These are the activations of a small neural network, seen along a few directions. Each row is one input.
In each table, some parts of the input vary, and every possible input appears once, in random order.
A made-up example of a description, with smaller parts first: ring(5) and (point or (values(2) and line(4)) or line(11)).
Shared parts are said once, and a part with two or three values counts as separate values.

Other details of the inputs vary at random and push rows far along two fixed directions, the same in every table; ignore that.

A family of inputs:
r1: [  5 -42 -16  29 -10   9  24 -24 -17  40 -45 -24]
r2: [ -2  27   6 -28   0  -3 -25  20  -8 -51  52  23]
r3: [-12 -37  13  18   3   6  26 -31   5  49 -42 -36]
r4: [  5  16  -8  -6 -15  11   1  17 -17 -11   9   7]
r5: [-23 -56   0 -40   5   8   0 -38 -49  19   6 -11]
r6: [ -7 -19   1 -11  11 -10   6 -21  -4  20 -14   6]
r7: [ 32  26 -23  38  -2 -12 -11  14  30 -47  13  13]
r8: [ -5  44 -15 -44  -1  -6   1  31   2 -33  37  29]
r9: [ 29  10  -5  66 -11   0  13  15  28  -5 -31  -6]
r10: [-31 -24  -7 -69   2  15   6  -8 -58  -4  40  -2]
r11: [ -8 -39  13  -1  10  -1  -1 -25 -18   7  -5 -12]
r12: [ 25  -6  -2  59   4  -6  17   9  39 -21 -20 -14]
r13: [  8 -40 -12  31  -8   5   6 -35 -19  37 -44 -15]
r14: [ -9  28  -1 -41  16   2 -36  50   8 -11  43  30]
r15: [-26 -53   4 -41   7  14  18 -25 -48  20   9 -19]
r16: [ 27  17  -9  53  -5 -10   1 -11  44   4 -23  -7]
r17: [ 28  10 -23  46   6 -22   7  -5  44  -5 -30  10]
r18: [-11 -21   6 -12   9  -8   3 -21   0  18 -16   6]
r19: [ -4 -62  16  26  12  -6   9 -39  -8  25 -34 -26]
r20: [ 27  10 -14  57  11  -1 -20  22  51  21 -22 -16]
r21: [  1  27   1 -28  -2  -3 -22  19 -10 -49  53  24]
r22: [ -4 -10 -12  -7  -6   0   0 -30  -7  26  -9 -11]
r23: [ 31  10  -1  67  -9  -6  -6   3  26  -6 -30   2]
r24: [ -9  40  13 -41   3 -11 -20  22   6 -36  35  34]
r25: [-16 -11  19  -5   3   1  -4 -26  -5  27 -11 -13]
r26: [ 19  47   3  32  -8  -9 -16  13  45 -24   5   8]
r27: [-13  13  14 -18   9  -6  11  13  10  -9   3   9]
r28: [  1  22  -2 -28  13   6 -43  51  -9 -32  59  13]
r29: [-38 -40  25 -48  12  -5   2 -32 -32  34  -8   0]
r30: [ -6  14  18  -1 -12   6  -1  21 -15  -8   9   4]
r31: [ 23   9 -14  45   7 -14  24   8  48  -3 -32   2]
r32: [ -6   0  13  -4   5   0   6  13  -3 -25  19  -4]
r33: [-27 -28  -8 -50  -5  14  17 -30 -38  41   0 -21]
r34: [-32 -13   3 -76   7  -1  -5 -18 -43  14  24  18]
r35: [ -9 -22  17   4  -6   6  -8 -17 -28  21 -15  -3]
r36: [-13 -48   6  13  13  -3  33 -27   9  42 -50 -20]
r37: [-41 -12  12 -78   9   7  10  -3 -39  13  23   9]
r38: [ -8 -14 -10 -18  10  -2  22  -8  -2  16 -15  -1]
r39: [ 26  17  -3  53  -3  -9  -1 -10  46   3 -25  -7]
r40: [  2  43  -3 -28 -18   6 -29  23 -23 -36  40  30]
r41: [ -2  51  -5 -38 -10   3 -24  13   0 -27  44  21]
r42: [ 25  18 -12  49  -4  -2  19   1  45   5 -25 -14]
r43: [ -3  12  21   1  -9   0 -19   7 -17  -8   6  10]
r44: [-10 -36   3  -3   8   6  18 -13 -17   5  -3 -18]
r45: [ 18  45  -5  27  -7  -1   5  21  42 -20   4   0]
r46: [ 28  11   2  66 -10   0  11  17  29  -6 -31  -6]
r47: [ -2  30   1 -27  -2   4 -49  56 -23 -16  39  12]
r48: [ -2 -35 -11  15   0   8  29 -35   2  48 -40 -33]
r49: [ 26  20 -20  34   1  -3   9  22  30 -42   9   3]
r50: [ -2  43   1 -28 -18  10 -11  38 -20 -33  41  22]
r51: [-36 -30  17 -49  -1  17  14 -27 -33  41  -1 -23]
r52: [ 31  37  -5  41 -15  -5 -17  21  20 -28   0  18]
Description of these inputs: values(4) and (point or (values(2) and line(6))).
Question: Changing only the values(4) part turns r23 into r2. The same change can be made to r30. Which row results?
Answer: r32
Question: Changing only the values(4) part turns r4 into r48. The same change can be made to r13. Which row results?
Answer: r22
Question: Change only the values(2) part in r5. List by row number the other rows that result.
Answer: r49
Question: Change only the values(4) part in r29. List by row number the other rows that result.
Answer: r19, r25, r43
Question: Change only the values(4) part in r51. List by row number the other rows that result.
Answer: r12, r36, r46

A family of inputs:
r53: [-28 -10   6 -52   9  -1  15 -20  -8  17   5   3]
r54: [ 7 -6 -2 22  8 -6  5 -1 10 -3 -6 -4]
r55: [-21  24   9 -64   4   1 -27  22 -29 -30  56  24]
r56: [ 10  -3   6  29  -1  -3 -10   0  11  11 -19  -6]
r57: [ 12 -14  -5  29   2  -3  15  -9  13  -4 -18 -10]
r58: [ 12   0  -7  28  -7   5   5   1   9   3 -16  -6]
r59: [-18 -18   9 -32   0  11 -12  -9 -34  24   7  -2]
r60: [ 15  -2 -10  33 -10   2  11  -4   8   4 -21  -8]
r61: [-20 -20   6 -29  -4  10  -8 -13 -35  24   6  -6]
r62: [ 11  -2  -3  25  -6   2   2  -4   6   8 -15  -8]
r63: [-26  -1   6 -49   1   4   9 -12 -15  31   2  -2]
r64: [ 14  -9  -8  24  -1  -2  19  -5  10  -8 -12  -6]
r65: [ 22  73   0   9   0 -13 -31  60  39 -72  46  40]
r66: [ 11 -12  -7  27   4  -6   7  -6  15  -4 -15  -8]
Question: What is each input in this table made of?
Answer: values(2) and (point or line(6))
Question: Changing only the values(2) part turns r65 into r56. The same change can be made to r54. Which row results?
Answer: r61
Question: Change only the values(2) part in r58. List by row number the other rows that result.
Answer: r57
Question: Change only the values(2) part in r59. List by row number the other rows that result.
Answer: r55

A family of inputs:
r67: [ 26   2  -7  45  -3   6  -1  18  13 -13  -9  -6]
r68: [-12 -17   9 -25   2  -4 -12 -20 -27  10   7  10]
r69: [ 28  21 -11  48  -2  -4 -23  25  24 -12  -3   3]
r70: [ 22  33 -12  27  -7  -5   6   7  33  -1 -15   5]
r71: [ -7  -3   6 -16  -2   0  -1  -8 -19 -18  16   7]
r72: [ -6  10   1 -20   9  -5  12  15   7 -23  19   6]
r73: [-11  16  -6 -25 -13   6  15   3 -11  -6  16   2]
r74: [ -5  -1  -1 -11  -5  11 -16  14 -22  -7  19  -1]
r75: [-16   5  -3 -35 -10  10   6 -10 -17  15   6   0]
r76: [-11   2   3 -28  13  -5  -4   6   6  -2  13   7]
r77: [  0 -52  -2  29  23 -10  18 -34  21  53 -51 -23]
r78: [-20 -22   5 -34  14   2  12  -7 -10   7   4  -2]
r79: [-17 -29   9 -26  -2   1  11 -22 -37  -2   6  -2]
r80: [ 15  14  -6  28  12 -12   7  13  44 -16  -8   6]
r81: [ 22  35 -13  32 -11  -1  14  11  34 -14 -10   3]
r82: [-10 -50  30  40   4   3   7 -37   0  76 -68 -37]
r83: [-18   0  -3 -38  -7   5  -2 -15 -19  29  -2  -2]
r84: [  2  18   3 -11  -5  -3 -13   6  -3 -32  25  16]
r85: [ -1   5  -1 -12  -4   8 -24  18 -19  -7  21   2]
r86: [ 25   7  -8  47  -5   3   5  21  14 -21  -3  -6]
r87: [ -4   5   5 -16  -2  -4 -16  -5 -11 -16  18  11]
Question: What is each input in this table made of?
Answer: point or (values(4) and line(5))
Question: A walk changes only the line(5) part. It starts at r86 and steps to r67. List the rest of the walk in order.
Answer: r74, r85, r69
